k_863: [146 168 168 147 168 160 116 174 148 164 128 154 116 122 155 120 170 153
 134  93 128]
k_754: [159  83  98 105  94 103 139  95 126 150 152 100 150 133 156 147  74 127
 133 162  99]
k_261: [151 166 154 136 156 170 125 167 134 173 102 137 116 122 174 103 152 128
 117 104 110]
k_825: [132  73  77 103  74 105 117  79 125 147 125  81 130 114 143 117  72 110
 121 138  88]
k_920: [117 163 167 154 177 134 158 154 129 105 163 173 153 161 154 165 169 140
 142 151 174]
k_934: [174 106 113 119  83 137 107 124 131 181 118  91 111 100 175 101  89 131
 121 127  83]
k_323: [133  76  75  98  74 114 126 114 126 146 119  74 103  96 143  97  83 106
 111 116  86]
k_708: [ 87 147 155 144 172 122 125 140 133  80 137 172 132 141  74 155 172 148
 134 106 161]
k_43: [112 214 188 163 184 179 120 202 140 123 101 169 108 125 123 108 204 144
 131  95 160]
k_682: [121 141 151 137 154 116 145 141 134  97 156 155 151 151  99 166 140 145
 142 150 158]
which: [121 141 151 137 154 116 145 141 134  97 156 155 151 151  99 166 140 145
 142 150 158]
k_682
places k_920: [163]
2 11
places k_323: [126]
7 9

k_829: [ 39 133 111  85 149 138 160 183  63]
k_305: [210 102 159 114 193 174  66  49 169]
k_254: [121 137  93 137 114 112 159 137 160]
k_208: [111 154 182  64 126 142 116 159  55]
k_38: [109 192 183 109 175 183 115 183 183]
again k_254: 
[137]
places k_829: [138]
6
which: [210 102 159 114 193 174  66  49 169]
k_305
which: [121 137  93 137 114 112 159 137 160]
k_254
which: [ 93 137 114 112 159 137 160]
k_254

k_461: [147 143 162 151 166 148 153 161 107 163 168 145 156 146 161 132 158 155
 163 136 136 163 163 172 152 147 159 144 160 151 134 162 156 136 156 156
 165 147 155 154 153 159 150 160 130 166 111 111 154 164 159 146 160 154
 161 161 135 113 145 110 150 157 145 159]
k_86: [ 89  89 135  79 113 131  93 133 128 146  75  86  85 134 136 109  91  88
  69  93 117 141  89  89 134  91  93 124  89 137 106 132  88 140  75 119
  87 116 128  77  83 133 142  73 128  79 133 133  97  95 138  91 132 100
 135 119  96 132 115 131 144 144 140 128]
k_597: [154 150 111 150 125 119 140 112 147 107 148 156 153 122 110 145 143 150
 157 152 138 107 147 136 119 151 145 125 144 120 149 111 141 129 157 125
 145 129 116 157 156 114 117 155 132 144 147 145 143 135 109 147 112 139
 112 125 154 146 136 148 117 114 122 111]
k_807: [116 120 165 120 143 157 133 164 112 183 123 111 121 157 168 120 131 127
 110 117 134 177 131 132 156 120 131 145 134 163 117 162 130 153 113 146
 130 141 158 111 114 158 172 113 135 127 119 118 131 136 177 128 163 133
 165 146 116 117 134 119 171 173 159 162]
k_808: [ 99 101 152  99 124 140 118 147 113 147  98  99 105 138 146 115 107 104
  90 104 127 148  96 113 141 100 106 133 103 144 108 148 106 133  94 128
 102 127 145  94  93 149 140  94 122 104 114 115 106 121 147 109 149 116
 150 128 104 118 120 116 139 145 140 146]
k_212: [151 152  84 157 115  93 140  92 138  68 151 156 151  93  85 142 141 146
 163 150 128  71 148 134 100 144 131 110 137  84 143  90 145  95 159 104
 145 119  94 160 152  91  79 158 121 147 131 130 142 133  73 146  87 135
  88 107 148 136 119 133  80  78  90  90]
k_644: [168 170 122 185 157 123 167 125 117 111 199 167 171 115 125 143 176 173
 200 164 131 120 178 183 119 170 165 128 176 117 149 128 177 108 186 146
 185 139 127 184 174 125 110 194 124 193 110 115 165 168 121 168 127 159
 121 145 157 111 137 112 106 108 106 131]
k_141: [150 154 103 153 119 117 138 108 147 104 143 154 144 115 107 145 142 145
 153 153 132 102 148 127 114 150 141 123 144 112 146 105 144 129 150 118
 144 126 111 153 154 109 120 150 129 141 145 143 146 128 109 146 105 137
 106 117 149 144 131 147 121 110 121 107]
which: [113 146 130 141]
k_807
which: [168 170 122 185 157 123 167 125 117 111 199 167 171 115 125 143 176 173
 200 164 131 120 178 183 119 170 165 128 176 117 149 128 177 108 186 146
 185 139 127 184 174 125 110 194 124 193 110 115 165 168 121 168 127 159
 121 145 157 111 137 112 106 108 106 131]
k_644

k_618: [187 212 127 188]
k_741: [187 212 134 187]
k_997: [187 188 187 188]
k_435: [187 212 126 191]
k_662: [187 212 128 188]
k_789: [187 212 133 189]
k_692: [187 212 120 188]
k_30: [187 212 129 190]
k_439: [187 212 136 184]
which: [187 212 129 190]
k_30
places k_997: [187]
1 3
places k_997: [188]
2 4

k_577: [114 151  30  30  30  30]
k_688: [69 69 69 80 80 80]
k_423: [153 151 213  83  95  94]
k_120: [ 79  81  68 125 146 125]
k_482: [ 85 178 179 179 146  52]
again k_577: 
[30]
places k_688: [80]
4 5 6
which: [151 213  83]
k_423
places k_423: [94]
6
which: [69 69 69 80 80 80]
k_688
places k_120: [146]
5
next: [151 213]
[83 95 94]

k_343: [111  72 110  97  63  59 199 118 131  54  80 117 140  43 134]
k_454: [ 87 175 173  76 102 131 131  71  53 142 132 165 161 133 149]
k_784: [ 94 113 173 102  76  88 101 159 218  42  97 171 155 159 138]
places k_454: [131]
6 7
again k_784: 
[159]
next: [173 102  76]
[ 88 101 159]

k_218: [155 153 174 140 133 133 177 158  90 133  81 168  79]
k_900: [130 162 203 170  81  77  90 181 151  88  89 139 103]
k_676: [155 153 174 140 138 133  90 181 125  71 138 160 160]
which: [177 158  90 133  81 168]
k_218
again k_218: 
[133]
which: [130 162 203 170  81  77  90 181 151  88  89 139 103]
k_900

k_810: [126 110 112 173 112 114  97 134]
k_637: [126  97 112 112 110 114 173 109]
k_162: [177 147 146 169 151  83 101  92]
k_393: [177 114 112 112  97 110 101  92]
k_222: [ 80 147 175 162 158  88 171 174]
which: [126  97 112 112 110 114 173]
k_637
which: [177 114 112 112  97 110 101  92]
k_393
which: [112 114]
k_810
next: [110 112]
[173 112 114]
which: [ 97 112 112 110 114]
k_637
which: [114  97]
k_810

k_408: [106 128 131 114 150 144 135 148 188 101 118 173 151 130 173 195 107 118
 165  91 151 151 173 178 124 124 108]
k_893: [176 158 101 175  89 100 100  96 184 152 166 170  79 164 111  40 163 102
  83 101 187  90  85  79 152  85 189]
k_121: [138 113 136 162 144 158 115 111  88  90 155 102 137 135 119  43  84 106
 111 136 128  87 142 149 152 139 128]
k_787: [126 158 118 145 128 129 113 152 130 100 124 125 131 111 148 155  84 133
 115 132  73 165 130 109 123 133 118]
k_146: [176 158 101 175  89 100 100  96 184 152 166 170  79 164 111  40 163  99
  87  91 177 126 172  91 117  85 169]
k_488: [122 159 145 137 158 118 108 147 144 123 135 180 105 153 131 199 135  92
 162 153 139 136 109 178 160 126 160]
k_678: [ 99 133 141 129 156 155 112 144 130  88 113 146 151 116 146 169  59 106
 120 161  58 162 137 125 146 136 125]
k_431: [100 133 106 160 104 126  92 147 195 130 152 154 169 114 159 126  49  99
  87 127 177 126  85  79 126  85 169]
places k_431: [126]
6 16 22 25
places k_408: [173]
12 15 23
which: [176 158 101 175  89 100 100  96 184 152 166 170  79 164 111  40 163 102
  83 101 187  90  85  79 152  85 189]
k_893

